These are the activations of a small neural network, seen along a few directions. Each row is one input.
Each table varies a few parts of the input and shows all the possible inputs, shuffled.
Descriptions start from the smaller parts, as in this example, which fits no table here: one of 6 places along a line, together with either a single point or (one of 2 separate values, together with one of 5 places around a ring) or one of 11 places along a line.
Shared parts are said once, and a part with two or three values counts as separate values.
(in the rows, 128 means zero)

Other details of the inputs vary at random and push rows far along two fixed directions, the same in every table; ignore that.

A family of inputs:
R1: [166 129 148  99 137  92 126 206 126  72 145  78 176 165 127 129]
R2: [105 108  99 124  91 121 140 169 120 167 159 214 126 146 177  95]
R3: [126 144 103 164 138 164 105  38 140 171  99 114  76  71 111 154]
R4: [164 149 158 127 152 106 126 165 101  77 148  33 183 201 108 142]
R5: [134 136 180 115 140 111 145 169 100  83 143  71 177 204 112 113]
R6: [139 144 188  82 167 116 153 174 144  70 127  57 172 183 105 115]
R7: [ 85  93  90 168  68 126 102 124  63 154 146 211 118 140 157 108]
R8: [112 138 139 116 153 153 146  78 172 149 100 134 101  96 114 134]
R9: [165 145 159  89 163 110 156 184 152  91 141  74 176 169 121 131]
R10: [120 152 139 115 166 164 148  65 186 162  93 110  86  85 109 138]
R11: [183 149 146 104 156 101 137 197 141  98 150  52 171 168 127 142]
R12: [147 136 104 132 148 145 119  76 180 153  96 128  92  44 114 165]
R13: [113 139 151 131 151 159 122  45 153 132  86 104  89  78  91 137]
R14: [168 146 131 134 142 108 124 172 110 105 153  66 158 164 127 141]
R15: [106  93  77 164  65 101 109 170  65 147 173 219 138 155 177 110]
R16: [122 130 120 110 144 157 127  70 186 146  85 151  83  38 112 138]
R17: [146 133 110 127 146 145 120  87 171 140  92 123  95  45 109 162]
R18: [122 147 144 140 159 161 133  37 159 148  91 103  91  83  93 149]
R19: [109 139 142 114 156 164 144  59 181 147  80 127  87  69 100 138]
R20: [ 68  95 103 160  61 124 127 138  69 182 166 236 115 176 181  78]
R21: [105 100 109 120  92 122 140 161 120 145 141 210 129 129 160 101]
R22: [174 142 153 116 147  99 117 182 110  59 142  40 174 167 110 141]
R23: [111  99  89 158  77 110 108 159  74 136 154 195 131 134 160 118]
R24: [ 81  85  91 163  53 113  95 147  48 140 161 222 127 163 169  94]
Description of these inputs: one of 4 places along a line, together with one of 6 places around a ring.
Changing only the place on the line of 4 turns R12 into R1. The same change can be made to R4. Which row results?
> R24
Change only the place on the line of 4 in R9. List by row number the other rows that result.
> R2, R16, R21
Change only the place on the line of 4 in R19. List by row number the other rows that result.
> R6, R8, R10

A family of inputs:
R25: [172 146 151 124 153 126 138 141 135 112 134  69 148 130 109 151]
R26: [108 113 129 130 113 118 133 111 121 132 136 171 122 141 135 123]
R27: [131 131 137 136 125 126 115 120 118 126 123 108 107 117 122 123]
R28: [150 143 130 118 166 135 114  94 168 115 113  91 119  82 106 161]
R29: [118 123 117 142 116 121 130 155  96 139 149 131 139 178 148 116]
R30: [ 96  97 104 132  92 126 127 141  96 133 126 192 129 136 143 116]
R31: [144 120 149 128 124  97 143 169 119 108 149 116 163 156 131 129]
R32: [115 127 122 141 122 143 133 100 127 135 106 148 115  88 112 128]
R33: [124 136 151 133 143 129 140  88 146 136 116 115 122 113 108 140]
R34: [117 106  97 152  86 126 132 158  94 158 147 185 133 141 160 124]
R35: [145 125 117 132 118 104 129 192  95 121 158 113 157 178 145 125]
R36: [132 128 111 125 128 116 119 149 128 111 141 138 141 131 139 135]
R37: [119 123 124 130 137 150 103  86 145 123 107 133 103  79 117 136]
R38: [ 97 109 110 142  87 114 107 126 103 154 152 187 117 154 164 102]
R39: [158 133 132 118 135 108 114 163 122 107 149  93 157 158 135 129]
R40: [125 121 151 133 124 126 132 120 128 118 116 124 127 114 112 126]
R41: [142 137 164  92 148 128 143 164 141 104 124  86 144 144 122 108]
R42: [121 130 132 120 129 108 127 173 107  95 159 123 168 193 143 116]
R43: [105 104  89 136 100 117 112 152 111 141 144 191 131 134 157 127]
R44: [153 139 158 108 160 131 134 116 142  86 105  75 141 121  94 142]
R45: [148 145 150 125 135 130 139 154 113  99 128  77 150 146 109 129]
R46: [127 150 139 107 155 145 149 118 165 136 118 114 119 124 121 120]
R47: [116 126 108 143 119 143 115 112 113 149 111 131 100 104 125 128]
R48: [128 124 138 124 139 129 135 110 133 118 130 136 136 141 119 132]
R49: [147 151 149 114 169 134 146 107 153  96 113  76 146 138  98 148]
R50: [122 132 129 146 129 149 130  87 130 156 124 141 106 111 123 135]
R51: [136 141 143 136 144 126 126 104 135 133 127  90 112 131 121 132]
R52: [128 133 165  99 133 107 149 181 131 114 153 118 153 191 143  99]
R53: [153 141 144  94 154 121 151 183 154 115 130  84 156 153 127 130]
R54: [132 120 126 125 124 107 114 145 131 111 141 137 133 132 141 135]
R55: [134 138 132 119 137 120 121 152 119 117 139  87 157 182 129 127]
R56: [107 132  96 157 123 153 121  68 133 171 117 155  82  87 135 129]
R57: [130 118 122 143  99 114 130 140 109 146 146 160 122 127 146 128]
R58: [104 121 125 133 124 126 112  98 136 135 130 155 110 121 137 129]
R59: [123 131 128 123 148 140 140  95 146 128 108 118 129 126 111 149]
R60: [104 106 122 143 100 130 127 121 102 140 125 182 122 111 137 113]
R61: [144 128 115 125 111 101 118 191 102 107 164 125 166 181 152 114]
R62: [169 147 139 127 157 120 126 136 134 114 132  68 134 126 117 144]
R63: [150 149 164 124 170 133 145 102 149 112 115  71 146 129  96 146]
R64: [131 123 113 145 115 120 118 113 126 153 134 143  99 100 138 132]
R65: [116 121 116 130 122 142 129 101 130 121 106 154 114  97 117 129]
R66: [152 151 142 125 150 130 126 138 122 100 120  61 133 133 106 130]
R67: [144 118 126 116 129 106 142 178 118 101 142 122 169 170 130 138]
R68: [ 94 104 109 132  98 108 119 181  87 124 165 181 158 200 165 106]
R69: [162 145 130 115 152 122 119 147 144 110 124  61 149 142 114 150]
R70: [101 127 112 118 121 158 133  97 153 159 101 169  84  68 131 111]
R71: [110 129 121 145 124 137 141 102 126 145 125 159 125 120 126 127]
R72: [102 117 106 132 111 134 109 123 118 122 126 165 117 111 135 118]
R73: [129 147 144 103 163 147 149 121 169 140 108  95 123 130 116 130]
R74: [128 131 117 134 128 150  99  79 141 141 103 128  93  81 115 128]
R75: [138 131 114 137 128 134 104  83 158 148 112 129  92  78 126 143]
R76: [ 98 111  99 153  90 150 121 110 102 168 114 187  97  99 138 123]
R77: [137 154 125 127 156 147 117  81 160 130 112  84 115 110 107 141]
R78: [131 130 139 111 141 120 118 165 120  88 126  87 157 158 117 132]
R79: [134 132 114 140 143 146 137  85 155 153  96 130 111  70 108 161]
R80: [113 128 116 146 119 146 135 106 120 160 124 145 117 128 129 135]
R81: [ 94 107 110 136 105 121 112 128 106 139 152 191 128 148 158 111]
R82: [142 139 113 144 130 144 132 103 139 146 119 129 112  87 120 148]
R83: [159 135 152 121 147 108 144 161 127 102 140  92 168 147 117 139]
R84: [115 126 124 142 104 123 142 152  94 136 157 151 147 172 146 112]
R85: [ 90 104 102 149  96 143 126 107 108 161 108 195 108  95 133 123]
R86: [157 162 181  86 181 139 142 114 184 102  89  37 116  97  88 138]
R87: [139 136 154 131 130 133 129 117 127 119 115  93 119 114 111 134]
R88: [116 123 119 147 114 157 120  76 125 158 105 154  88  68 120 132]
R89: [122  93 113 129  92  96 133 186  89 116 170 194 162 176 162 109]
R90: [133 122 144 119 112 106 111 164 105 100 143 105 146 166 137 108]
R91: [123 131 146 107 140 133 145 138 146 136 138 134 131 148 136 108]
R92: [125 124 127 114 121 126 137 130 156 152 125 160 105 101 148 119]
R93: [116 102 113 134  99 110 128 128 120 135 137 190 121 119 148 128]
R94: [125 128 112 121 136 154 132  83 176 172 104 167  80  52 134 131]
R95: [141 138 157  92 151 133 149 174 147 103 117  73 149 153 115 117]
R96: [156 147 146  95 153 119 152 180 155 107 138  89 155 148 126 122]
R97: [119 140 126 141 155 160 139  53 162 158  86 119 102  76  97 158]
R98: [134 122 105 142 107 110 126 171  97 132 160 145 139 153 153 116]
R99: [121 129 137 146 121 137 133  92 131 151 126 137 106 118 126 131]
R100: [144 152 130 117 162 153 109  84 162 123  85  54 110  85  88 153]
R101: [111 107 129 129 110 129 125 104 128 124 114 163 109 103 123 124]
R102: [138 124 117 125 127 119 138 141 130 113 135 144 144 131 126 136]
R103: [121 121 118 142 116 136 112 113 109 142 126 139 103 105 130 117]
R104: [135 129 156 111 136 108 115 157 123  81 132  89 149 154 121 125]
R105: [105 105 113 136  86 105 112 171  79 136 176 181 152 198 173  90]
R106: [115 122 113 150 118 133 119 108 110 155 141 155 106 130 145 116]
R107: [152 139 140 123 142 110 149 165 125 103 140  97 170 148 118 138]
R108: [107 118 100 139  97 136 104 121 111 139 128 162 112 115 142 108]
Changing only one part turns R102 into R93. The same change can be made to R84. Which row results?
> R99
Changing only one part turns R83 into R107. The same change can be made to R88. Which row results?
> R45
Changing only one part turns R78 into R104. The same change can be made to R97. Which row results?
> R33
Describe the family of inputs behind these rows.
> one of 3 separate values, together with one of 4 places along a line, together with either a single point or one of 6 places around a ring
Change only the place on the line of 4 in R32. List by row number the other rows that result.
> R40, R60, R85
Change only the choice among 3 separate values in R89. List by row number the other rows that result.
> R44, R48
